A small network was shown many inputs. Here are its activations along a few directions, one row for each input.
In each table, some parts of the input vary, and every possible input appears once, in random order.
Descriptions start from the smaller parts, as in this example, which fits no table here: one of 2 separate values, together with either a single point or one of 11 places around a ring or (one of 4 places along a line, together with one of 5 places around a ring).
Shared parts are said once, and a part with two or three values counts as separate values.
In the rows, 128 means zero.

Other details of the inputs shift rows strongly along two fixed directions, in all tables alike. That doesn't count.

Table:
r1: [103 117 133 186 133 163  91 148  79 174 154 192 160 120]
r2: [142 163 124 118 129 112 150  95 162  96 123  81 103 144]
r3: [128 133 128  76  93 105 128 109 169 124 127 101  84 120]
r4: [115 171 121  86 111 113 133 103 169 128 143  92  98  98]
r5: [145 161 130 107 116  94 134 103 135  98 122  76  99 134]
r6: [104  97 117 117 194 164 113 162 113 127  61  96 169 129]
r7: [117 134 154 159  52 121 164 109 105 150 226 151 122 129]
r8: [111 154 124  85 102 117 132  99 140 130 143  65 106 119]
r9: [141 104 131 188 148 140 129 158  74 126 148 215 176 139]
r10: [142 131 155 169  45  99 156  89 109 160 205 167 114 160]
r11: [101 111 109 122 191 169 102 151 121 129  53 103 168 131]
r12: [128 104 115  92 191 160  94 189 129 136  70 126 121  86]
r13: [133 129 132  78 112 115 155 116 186 103 137 106  94 126]
r14: [137 162 125 117 120  97 134  94 155 109 118  77 100 141]
r15: [125 156 128  81 127 125 163 115 171 111 156  90 102 104]
r16: [144  83 142 194 129 147 116 160  73 172 147 189 154 144]
r17: [117 123 109  99 192 157  77 174 140 140  62 138 124  89]
r18: [140 153 118  94 109  86 139 101 137  98 117  88 119 132]
r19: [134 162 112 103 115  87 138 100 153  94 114  94 124 134]
r20: [121 132 117  96 105  97 159 106 134 101 118  71 128 130]
r21: [146 134 145 169  53  88 173 107  99 119 207 180 135 144]
r22: [147 106 144 203 140 140 113 164  60 138 149 193 147 134]
r23: [ 96 149 120  97  99 108 141  91 152 124 115  71 124 142]
r24: [144 138 159 192  70 105 180  98 114 124 220 176 114 160]
r25: [114 102 144 187 148 175 120 162  79 159 168 192 168 124]
r26: [108 130 128  91  96 111 158 109 138 119 124  58 122 137]
r27: [123 143 124  85  99 104 126 107 185 119 124 106  90 121]
r28: [140 136 128  95 111 117 141  99 187 110 121  94 115 142]
r29: [140 125 129  84  96 104 126 102 162 129 119  84 105 139]
r30: [123 116 136 167 144 170 114 166 110 155 149 234 137 107]
r31: [120 139 119  98 118 103 170 100 149  89 123  82 135 137]
r32: [143  70 147 178 122 150 105 164  90 167 142 197 154 136]
r33: [109 143 138 171  49  92 161  84 112 133 190 173 139 147]
r34: [125 151 128  71 100 108 135 117 165 125 133 106  80 102]
r35: [134 135 126  93 102 104 124  99 178 125 116  90 110 140]
r36: [139 112 110 128 202 162  94 153 132 134  56 109 151 136]
r37: [143 151 129 108 115  96 135  97 137 112 120  70  94 138]
r38: [139 171 125 115 121  95 133 101 151  95 120  83 104 137]
r39: [113 104 103 113 182 141  89 150  92 128  49 102 159 119]
r40: [123 110 113 100 196 165  92 179 115 142  82 105 134  81]
r41: [136 141 152 179  47  99 154  85 127 156 204 175 120 162]
r42: [144 163 151 187  71 107 167  95 119 112 210 180 116 156]
r43: [113 106 127 196 138 152 122 141  78 140 133 209 181 137]
r44: [120 131 106 106 209 177  93 164 135 134  79 124 142  87]
r45: [144 122 135  89 113 112 151 109 181 109 129  88 114 142]
r46: [140 163 112 102 123 101 154 100 159  82 122  98 128 138]
r47: [111 126 107 118 203 180  91 156 126 132  77 104 156 109]
r48: [131  75 144 169 122 153 106 173  95 163 148 215 136 118]
r49: [126 101 143 164 147 166 124 176 102 154 157 232 136 109]
r50: [145 104 115 133 201 145  95 167 101 123  61  92 134 123]
r51: [144 121 114 132 218 151 102 168 111  99  69 107 142 129]
r52: [127  96 138 175 134 166 106 158 113 152 146 231 143 124]
r53: [141  97 116 124 206 157 104 163 126 132  64 101 150 136]
r54: [102 129 150 153  39 107 158  90  97 154 195 151 127 155]
r55: [118 119 111  97 192 162  75 165 111 150  76 111 131  81]
Each input here is: one of 5 places around a ring, together with one of 11 places around a ring.
Q: The inputs of r33 and r39 match in every part but the place on the ring of 5. If r27 is changed in the same way as r33 into r39, which row does it become?
A: r3
Q: Start at r22 and move only the place on the ring of 5, one step at a time. The first step leads to r51. Which rows follow, in order?
A: r42, r38, r5
Q: Change only the place on the ring of 11 in r46. List by row number the other rows that result.
A: r2, r11, r28, r30, r36, r42, r43, r44, r47, r52
Q: Start at r7 and move only the place on the ring of 5, one step at a time. The first step leads to r25. Which rows follow, in order?
A: r47, r1, r8

Table:
r56: [124 153 133 116  71  91 163  79 147 113 157  83 113 150]
r57: [120 104 104 130 215 161  80 169  91 129  38 106 169 122]
r58: [137 148 102  70 188 120 123 126 161  84  52  28 120 127]
r59: [123  99 150 187 105 150 110 154  83 175 174 225 141 122]
r60: [121 158 133  89  82 107 163  94 171 118 169  98  98 121]
r61: [131 149 103  49 185 134 115 134 183  99  61  44 102 102]
r62: [129 159 124 105 108  97 163  95 154  95 134  71 113 141]
r63: [135 150 131  86  94 105 149 105 177 112 145 103  88 124]
r64: [136 111 152 201  76 119 144 117  87 154 189 205 145 157]
r65: [138 102 105 127 226 158  81 174 105 115  37 109 161 122]
r66: [130 110 144 182 119 150 117 151 101 155 171 225 138 120]
r67: [129 140 128  79 105 110 143 110 174 120 128  89  91 121]
r68: [141 103 115 139 191 148  92 162 105 125  67 127 156 133]
r69: [124 160 131 111  83  94 172  82 149 100 158  82 114 148]
r70: [116  86 114 127 202 180  67 187  98 158  64 143 155  99]
r71: [133 160 149 140  23  70 185  61 144 118 211 120 103 162]
r72: [122 111 142 182 122 155 120 154  95 161 171 221 147 116]
r73: [116 104 144 185 110 155 118 152  80 172 177 225 149 117]
Q: The inputs of r70 and r56 match in every part but one. If r63 is changed in the same way as r70 into r56, which row does it become?
A: r68
Q: What do these inputs look like to the network?
A: one of 2 separate values, together with one of 9 places around a ring

Table:
r74: [123 139 123 115 107 118 119 108 117 137 124 103 120 133]
r75: [133 131 139 178 133 143 142 142 105 132 167 194 153 130]
r76: [137 126 135 180 137 141 115 155  86 130 153 197 143 116]
r77: [144 133 118  97 159 122 135 131 158  92 102  98 130 137]
r78: [156 123 119 105 160 118 136 135 158 102  94  91 119 133]
r79: [136 123 141 191 151 160 125 154  87 141 157 198 147 125]
r80: [130  95 121 125 143 133 114 143 109 135  92 105 145 139]
r81: [153 119 130 142 148 129 120 138 127 116 122 145 119 137]
r82: [119 149 144  89  64 119 162 119 184 141 198 166  66  97]
r83: [114 148 113  81 132 107 122 112 138 117  99  52 118 116]
r84: [129 112 112 146 196 164 103 162 122 114  81 149 157 124]
r85: [109 126 132 144 118 132 138 124 106 145 140 128 150 131]
r86: [127 107 124 117 149 133 102 141 118 135  78  92 132 137]
r87: [118 106 129 134 121 133 131 124 104 135 122 135 153 143]
r88: [107 131 155 102  35 125 146 100 161 172 219 157  94 103]
r89: [107 135 115  93 163 131 116 128 126 124  86  57 128 119]
r90: [141 126 122 146 176 143  96 152 111 126 101 159 135 118]
r91: [105 142 116  95  93 106 158  91 163 105 122  61 121 140]
r92: [124 146 136 130  60  89 149  84 141 139 162 116 114 147]
r93: [148 142 135 150 115 114 133 118 140 123 141 157 116 135]
Q: The inputs of r75 and r85 match in every part but one. If r81 is changed in the same way as r75 into r85, which row does it become?
A: r86
Q: What do these inputs look like to the network?
A: one of 2 separate values, together with either a single point or one of 9 places around a ring
Q: Change only the choice among 2 separate values in r74. List by row number the other rows that result.
A: r90
